Each row below holds a small network's activations on one record, seen along a few directions.
After each row come some of the record's fields: KONE, RIG, NEVAN, MUB.
A field that a record lacks is left out.
Other fields move the rows too, some of them a lot.
In the rows, 500 means zero.
Strong random noise was added to every row along 3 fixed directions; ignore it. To show where, here is one row again and again, with new noise each time:
429,661,513,404,536,603,487,580,508,614,455,626,455,369,377
505,323,186,507,382,463,568,498,606,569,505,486,390,563,543
558,257,171,674,397,313,547,403,557,577,450,580,422,653,633
502,494,407,623,512,405,479,465,469,626,416,696,476,500,510
452,524,337,308,429,623,571,569,642,532,503,456,379,476,436

402,457,403,264,420,771,540,685,634,628,569,274,428,349,261
KONE=datal RIG=furum NEVAN=vep MUB=bav
540,791,772,232,532,504,609,407,682,268,316,505,514,725,481
KONE=datal RIG=loza MUB=fir
468,513,564,563,599,562,434,639,355,690,524,596,641,284,381
KONE=datal RIG=fesif MUB=fir
474,559,668,547,618,501,446,506,474,505,512,583,646,520,482
KONE=datal RIG=fesif MUB=fir
545,389,342,512,388,497,539,613,457,565,589,469,460,451,463
RIG=loza
369,798,748,453,567,614,523,566,440,484,424,577,616,333,394
KONE=datal RIG=furum NEVAN=vuv MUB=fir
442,608,589,532,537,602,373,574,356,520,637,644,550,272,270
RIG=kuz
522,558,520,630,689,462,515,575,398,674,344,600,496,438,501
KONE=bir RIG=fesif MUB=bav
504,259,530,727,428,397,361,474,388,597,604,518,459,495,546
KONE=rono RIG=furum NEVAN=vuv MUB=fir
517,641,582,421,525,524,626,471,551,477,305,543,516,653,489
KONE=datal RIG=furum NEVAN=vep MUB=bav
527,625,652,590,563,507,395,618,320,666,536,669,549,274,393
RIG=loza
484,482,603,696,539,338,426,510,328,646,534,687,564,393,394
RIG=loza
518,765,742,621,622,418,461,554,287,632,403,767,588,408,426
RIG=loza
456,629,580,536,527,464,521,572,435,452,433,578,520,464,463
KONE=bir RIG=loza MUB=fir
544,616,677,652,695,323,432,391,455,567,363,698,643,578,525
KONE=datal RIG=fesif MUB=fir
470,621,626,471,564,480,470,367,551,460,447,676,507,542,459
RIG=furum NEVAN=vep
618,346,619,579,517,318,477,388,557,497,376,419,516,805,728
KONE=rono RIG=loza MUB=fir
484,552,553,470,626,602,480,599,469,550,462,581,511,323,474
KONE=bir RIG=fesif MUB=fir
552,560,659,724,656,372,425,384,342,587,541,723,620,425,538
RIG=fesif
468,528,687,475,569,588,398,493,428,579,652,482,576,420,404
KONE=rono RIG=kuz MUB=fir
518,593,475,494,539,463,525,459,379,552,352,608,543,472,472
KONE=bir RIG=fesif MUB=denal
497,377,339,386,459,512,573,460,607,455,479,253,431,638,531
KONE=datal RIG=kuz MUB=bav
447,338,359,623,436,508,413,461,529,385,729,474,455,475,444
RIG=kuz MUB=fir
459,477,336,352,318,693,512,558,552,402,647,334,437,325,451
KONE=datal RIG=furum NEVAN=vuv MUB=fir
628,280,351,517,447,269,581,404,650,498,407,422,514,838,694
KONE=datal RIG=loza MUB=fir
465,325,334,620,399,554,548,498,437,371,525,600,475,405,426
KONE=bir RIG=furum NEVAN=vep MUB=fir
517,420,544,331,477,541,491,416,639,325,656,256,391,702,578
RIG=kuz MUB=fir
518,663,624,539,519,427,529,317,544,340,498,632,533,539,507
RIG=furum NEVAN=vuv
343,497,406,548,368,557,515,429,543,402,497,540,443,444,443
KONE=datal RIG=furum NEVAN=vep MUB=fir
433,456,501,723,530,470,475,513,375,525,553,638,524,242,413
KONE=bir RIG=furum NEVAN=vuv MUB=fir
507,318,384,340,416,566,560,523,589,491,564,415,430,509,576
RIG=loza MUB=fir
468,362,322,684,512,455,444,610,411,668,504,433,560,436,523
KONE=datal RIG=fesif MUB=fir
414,712,631,778,547,500,373,465,325,492,540,829,538,285,309
RIG=furum NEVAN=vep
386,521,636,429,538,676,418,593,423,492,770,498,536,297,266
RIG=kuz
455,708,670,361,587,558,515,443,550,340,437,518,560,590,481
KONE=datal RIG=fesif MUB=fir
515,640,630,447,489,569,540,387,472,294,485,649,510,564,417
RIG=furum NEVAN=vep
484,523,289,455,361,482,547,363,597,302,498,431,448,605,564
KONE=datal RIG=furum NEVAN=vep MUB=fir
423,481,505,629,495,520,391,526,415,471,495,537,578,430,427
KONE=datal RIG=kuz MUB=fir
602,412,480,713,571,305,482,477,423,557,346,688,489,540,632
KONE=bir RIG=loza MUB=fir
433,748,821,158,591,761,565,596,640,358,561,413,448,360,363
RIG=loza MUB=fir
534,540,518,527,597,387,453,427,507,470,450,613,538,569,611
RIG=fesif MUB=fir
490,682,597,262,523,592,497,639,588,489,464,486,478,462,459
RIG=loza MUB=fir
569,497,351,559,404,331,606,357,580,481,202,527,499,644,589
KONE=datal RIG=furum NEVAN=vuv MUB=denal
504,497,403,330,425,591,486,457,554,382,587,415,488,509,553
KONE=datal RIG=fesif MUB=fir
525,617,302,325,439,582,682,596,672,558,257,292,406,625,613
KONE=datal RIG=furum NEVAN=vuv MUB=bav

Which values does each new row have?
495,328,727,694,572,449,321,573,365,747,731,482,584,446,538
KONE=rono RIG=loza MUB=fir
512,562,585,436,557,543,577,535,543,459,431,536,494,412,554
KONE=bir RIG=loza MUB=fir
532,229,184,638,374,468,549,583,498,562,525,508,513,591,563
KONE=datal RIG=furum NEVAN=vep MUB=fir
441,426,537,770,612,452,397,549,256,708,667,692,617,325,393
RIG=fesif
493,502,681,497,537,464,451,338,532,239,636,542,533,652,503
RIG=kuz MUB=fir
557,482,709,731,694,250,395,266,422,484,497,714,621,691,653
RIG=fesif MUB=fir
429,278,259,483,381,605,569,584,531,646,567,322,415,414,402
KONE=datal RIG=furum NEVAN=vep MUB=bav
397,549,527,442,518,639,400,603,415,513,705,481,529,335,396
RIG=fesif MUB=fir
579,492,375,324,483,555,579,484,654,417,572,325,416,605,562
RIG=fesif
520,368,382,192,413,570,653,585,755,465,503,187,463,670,534
KONE=datal RIG=loza MUB=fir
594,402,504,180,429,634,600,584,738,493,586,140,409,757,661
KONE=rono RIG=loza MUB=fir
481,407,366,795,463,414,435,566,378,681,633,593,499,302,444
RIG=furum NEVAN=vuv
555,343,395,552,374,339,538,434,543,351,532,530,512,618,566
RIG=loza MUB=fir
619,828,476,206,438,547,691,442,789,308,167,370,410,694,526
KONE=datal RIG=furum NEVAN=vuv MUB=denal
519,590,689,359,591,532,472,461,629,404,493,396,559,605,474
KONE=datal RIG=kuz MUB=fir
602,429,515,503,517,381,562,340,644,320,387,454,571,813,679
KONE=datal RIG=fesif MUB=fir
567,663,565,478,603,460,526,580,441,727,183,523,529,566,570
KONE=datal RIG=loza MUB=bav
508,331,375,515,479,549,569,483,530,385,543,501,484,456,513
KONE=bir RIG=fesif MUB=fir
512,480,362,496,421,498,471,508,543,485,500,510,391,533,434
RIG=furum NEVAN=vep
490,369,356,664,504,352,428,578,356,672,434,622,510,397,550
KONE=bir RIG=loza MUB=fir
553,680,741,414,585,477,494,298,587,252,537,513,498,660,503
RIG=kuz
437,456,258,492,455,655,585,622,565,506,505,501,413,309,463
KONE=bir RIG=furum NEVAN=vep MUB=fir
